Here are a small network's activations along a few directions, averaged over the inputs that share one value of a field.
Values that are neighbours, or in one group, have similar rows; names and order tell nothing.
In the rows, zero is written as 500.
Strong random noise was added to every row along 8 fixed directions; ignore it. To show where, here is one row again and again, with new noise each time:
[554 522 513 643 409 500 525 587 458 536 698 462 564 600 492 379 565 481
 446 562 553]
[499 538 498 378 444 474 570 444 475 499 435 562 530 374 496 636 363 494
 391 457 462]
[436 511 503 387 522 395 538 583 518 485 585 627 521 443 498 483 468 548
 486 524 503]
[457 534 454 421 500 574 469 410 410 493 437 346 503 687 356 470 709 515
 615 536 376]
[578 505 494 488 317 545 616 493 445 534 539 477 572 404 457 527 426 528
 272 437 589]
[578 415 481 541 419 552 502 391 501 393 391 471 455 478 482 576 514 469
 352 440 555]
[396 266 580 730 458 347 434 444 715 576 870 458 748 432 797 461 350 490
 403 547 673]
[293 499 455 595 427 499 632 549 511 593 568 587 453 324 620 578 445 637
 595 219 395]
[533 381 474 679 454 438 457 589 494 484 770 605 547 626 568 439 528 498
 407 512 584]
[379 608 569 276 575 360 558 611 571 512 569 513 566 412 450 355 529 555
 596 659 502]


Values of C:
c6: [418 574 610 435 408 595 569 394 574 631 399 273 567 279 559 515 368 510
 540 356 514]
c5: [595 667 539 439 481 528 534 627 389 570 599 466 529 668 340 375 524 457
 550 611 508]
c4: [593 525 537 580 524 553 469 388 530 361 279 409 383 511 456 544 577 352
 518 560 470]
c7: [477 515 497 456 665 424 510 713 570 406 457 589 354 456 429 311 602 537
 660 614 547]
c9: [437 589 485 275 586 528 470 359 491 637 396 312 589 464 398 507 549 612
 590 562 481]
c3: [428 502 433 199 585 504 520 470 476 602 409 549 589 406 495 634 337 531
 516 512 407]
c2: [350 534 442 569 565 491 503 561 458 689 672 505 545 521 593 486 467 642
 614 370 388]
c1: [431 405 529 568 512 418 439 517 590 496 569 621 536 470 640 543 461 511
 528 490 483]
c11: [562 431 471 591 357 608 508 452 466 446 455 398 493 511 460 464 618 499
 339 406 609]
c12: [378 424 503 509 495 532 501 506 510 579 550 586 478 508 577 554 467 573
 619 299 459]
c8: [397 612 518 388 751 369 429 607 516 559 485 684 517 545 600 543 384 459
 837 687 267]
c10: [613 467 488 696 449 593 470 399 497 555 512 288 531 556 503 463 519 488
 392 516 617]
Each value of C is a pair of two hidden parts, and every pair occurs once (3 first parts, 4 second parts).
Question: c6 and c11 share the first part; c6 and c5 share the second. Which value has the first part of c5 and the second part of c11?
Answer: c4
Question: c2 and c3 share the first part; c2 and c9 share the second. Which value has the first part of c9 and the second part of c3?
Answer: c8

Values of N:
n2: [596 694 611 507 271 721 539 420 427 629 346 211 674 553 539 483 525 350
 457 538 438]
n5: [602 471 393 500 412 603 444 334 361 483 322 443 414 526 514 620 566 582
 225 369 506]
n7: [517 203 391 526 426 549 549 644 615 484 501 544 468 351 488 411 506 721
 314 370 790]
n3: [563 613 449 567 126 840 892 605 327 876 637 202 683 214 445 382 377 674
 289 250 589]
n8: [587 593 450 449 662 411 281 395 281 575 762 671 659 895 447 642 383 440
 360 539 434]
n10: [345 582 551 101 945 257 311 351 654 328 229 597 385 510 423 573 580 566
 832 784 314]
n4: [948 634 494 532 572 555 391 720 304 373 513 611 420 789 314 358 400 206
 331 768 645]
n11: [233 311 494  11 402 554 525 228 558 552 398 371 599 421 317 617 580 776
 505 189 516]
n9: [622 747 700 415 454 401 542 331 614 347 157 217 578 127 547 535 275 145
 365 875 493]
n6: [231 551 620 220 727 141 699 676 840 404 402 657 470  40 463 387 455 570
 725 736 486]
n12: [322 497 629 564 408 651 617 322 681 524  91 266 457 262 625 531 602 522
 788 367 427]
n1: [763 581 490 612 318 624 594 432 379 328 482 399 333 582 292 541 586 335
 331 527 571]
Each value of N is a pair of two hidden parts, and every pair occurs once (3 first parts, 4 second parts).
Question: n3 and n5 share the first part; n3 and n4 share the second. Which value has the first part of n4 and the second part of n5?
Answer: n8
Question: n9 and n2 share the first part; n9 and n6 share the second. Which value has the first part of n6 and the second part of n2?
Answer: n12
